W =
array([[ 109.6, -194.0,   39.8,  -27.8],
       [ 113.3, -151.6,   37.4, -125.9],
       [ 113.3, -151.6,   37.4, -125.9]])
Counting starts at 1.
The entry just right of 109.6 -> -194.0
The entry directly below -194.0 -> -151.6
The bottom-left entry is 113.3
The entry in row 1 and column 3: 39.8
Report the entry just left of the smallest entry.
109.6
Report the top-right entry.
-27.8
The entry in the bottom-right corner -> -125.9
Report the entry at row 3, column 3.
37.4

grid = -83,-4,779,-845,-404,-242,-353,15,-289,-817,4,38
The last entry: 38
The 1st entry from the left is -83
The entry just left of -845 -> 779
The third entry from the right: -817
The second entry from the left?
Answer: -4

Read these off the grid that follows. Rows and columns are numbered from 1.
1) Give the entry in the top-right corner.
2) Give the entry just left of -2.
3) Give the entry just right of 32.
4) Give the entry at row 1, column 1.
5) Give the entry in row 2 and column 2.
6) Give the entry just right of -10.
7) Give the entry directly above -15.
8) Give the entry directly above the largest entry.
[[ 12  15  25  25]
 [-19   9  -1  18]
 [-10  -1  13  16]
 [  0  12   6 -47]
 [  7  19  28 -31]
 [ 15  16  24 -49]
 [ -9   5   5 -13]
 [-13   5  -2   4]
 [ 21  20  32  28]
 [  7 -15  -6 -16]]
1) 25
2) 5
3) 28
4) 12
5) 9
6) -1
7) 20
8) -2

Questions about the array below. Rows and columns are numbered from 1.
1) Read off the top-left entry.
2) Read off the entry at row 3, column 2.
3) Read off the entry just left of the largest entry.
4) Read off the entry in the bottom-left corner.
5) Read off the entry just right of -16.
6) Read off the top-right entry.
7) Read off the largest entry.
8) Read off the entry in row 3 and column 1.
[[-21   5  32 -29   5   8  -3 -10 -34  -5  18  27  10  44  -1 -15]
 [ 27  36 -17 -29   5 -10 -33 -20  15 -10 -17 -11   8  44   9  -5]
 [ 10  -2 -27   5  15 -37  41  -6  27 -19 -13 -23 -15  44  16   4]
 [-49  -3  35  -9  -5  -8  15  -3   7   2   1 -16  10  44 -10  51]
 [ 15  -1  18  12  28  35  -5  -4 -29  10  -4  18  -1  44 -15 -26]
 [  6   0  -7  16 -30   4  19  22  -7 -48  -4   3  -5  44   0  24]
 [ -5   5 -20   1   6 -40  26  12  30 -20 -12 -17  -8  44  28  24]
 [  0 -20  16 -22  19  13   1  10   1  42 -17 -15 -13  44   0 -25]
 [-12  -1  14   0  25  -5 -13  -5 -22  28   6  -9  -5  44 -31 -19]
 [-14   2  23  15  -4   8  -1  15 -20   3   8   6   7  44  17 -21]
 [-31  13  29  -4  21 -34  39  -9  39  -2   5  -7 -12  44  19  53]
 [ 23  -6 -23   0  10   1  11   2  43  -9  -9 -42 -22  44  -7  10]
 [ 43 -17 -18  12  20   5 -15   6  45 -10 -11 -33  -7  44  -6   5]
 [-19  -8  14  18  -9  13 -17 -12 -24 -18  42  12 -13  44  36 -32]]
1) -21
2) -2
3) 19
4) -19
5) 10
6) -15
7) 53
8) 10

Questions about the row below.
1) Read off the entry just left of 41.
2) Read off the maximum.
3) Read off the entry just left of -37.
[-22   6 -27  41 -29 -41 -17 -13  24 -37 -24  -4 -24 -44 -32]
1) -27
2) 41
3) 24

 43 -45 -31   4 -16
The third smallest entry: -16
Which number is the second entry from the left?
A: -45
The fourth entry: 4

Read these off the matrix that follows.
1) Give the first entry, reading row by row.
2) Give the smallest entry in the last row.
3) Give the entry in the bottom-right corner.
4) Give the fifth entry, reading row by row.
5) Give the first entry on the diagonal from the top-right corner.
6) Give the smallest entry in the first row.
7) Give the bottom-left entry.
8) Give the largest entry in the last row.
[[-22  -7 -13 -23  21  17   2 -19  -5]
 [  5 -12  -6   2  -3   5  41 -21 -20]
 [ -7   8   8  13  -8  13 -17  13  16]
 [ 19   2  12  12  -3  -2  -2   3   2]
 [ 15   9  26 -11 -28  -8 -28  -1  -3]
 [ 25   4 -13   9  24   5   5   6  12]
 [  6  -9 -12  -2   3  -7   7 -14 -10]
 [  1 -12  16  17   2  -5  -3 -11  -4]
 [ -3  -6   3   4 -11   3  -5  -9 -11]
 [ -3  -9  -1 -11  -2 -12  -6   6   0]
 [ 10   1   2  -3   1   5  -7   5  -8]
 [ -7  -4   7   5  -5  -1  -1  -9  -3]]
1) -22
2) -9
3) -3
4) 21
5) -5
6) -23
7) -7
8) 7

  0   8 -15  11   9   0   8 -18  46
  1  14   6  -7   8 -17 -10  13   4
-13  -5   4   4  10  22   3  12 -11
-13  15  13   1  -7 -14  -2   4  16
-23  -5 -12   9 -12  42   0 -12  20
 17   2  11  -6  -1 -33  17  14 -13
-13  -2 -13  18  44   2  13  11   2
 -1   4  -2  -2   2  -1  -2  -1   2
 -4  -6 -14  12  25   3 -17 -13 -10
 -7  14   6  -7  -3  -9 -19   2  -7
 22  12  21 -32 -28  25   5   6  33
 -1   8   0   1  -3  -2  -1  -2   2
  4   9   9 -15 -17  -5  -9  14  10
  4  -7  -1  -5 -10  25 -23 -22  -9
-29 -17 -19  22  43 -35  14   1  24
Counting starts at 1.
The entry in row 2 and column 1: 1
Find the bottom-left entry.
A: -29
The entry just left of the largest entry -> -18
The entry directly above the smallest entry: 25
The entry just left of the centre entry -> -2
Find the entry directly below the centre entry.
A: 25
The entry in the top-right corner: 46
The entry in row 3 and column 1: -13
The entry in the bottom-right corner: 24
Find the entry at row 3, column 2.
A: -5
Find the entry at row 1, column 1.
A: 0
The entry at row 1, column 2 is 8
The top entry of the column that holds the smallest entry -> 0
The bottom entry of the column that holds the smallest entry -> -35
The entry in row 1 and column 3: -15
The entry just right of 5 is 6
The entry directly above -11 -> 4
Find the entry just right of the centre entry.
A: -1
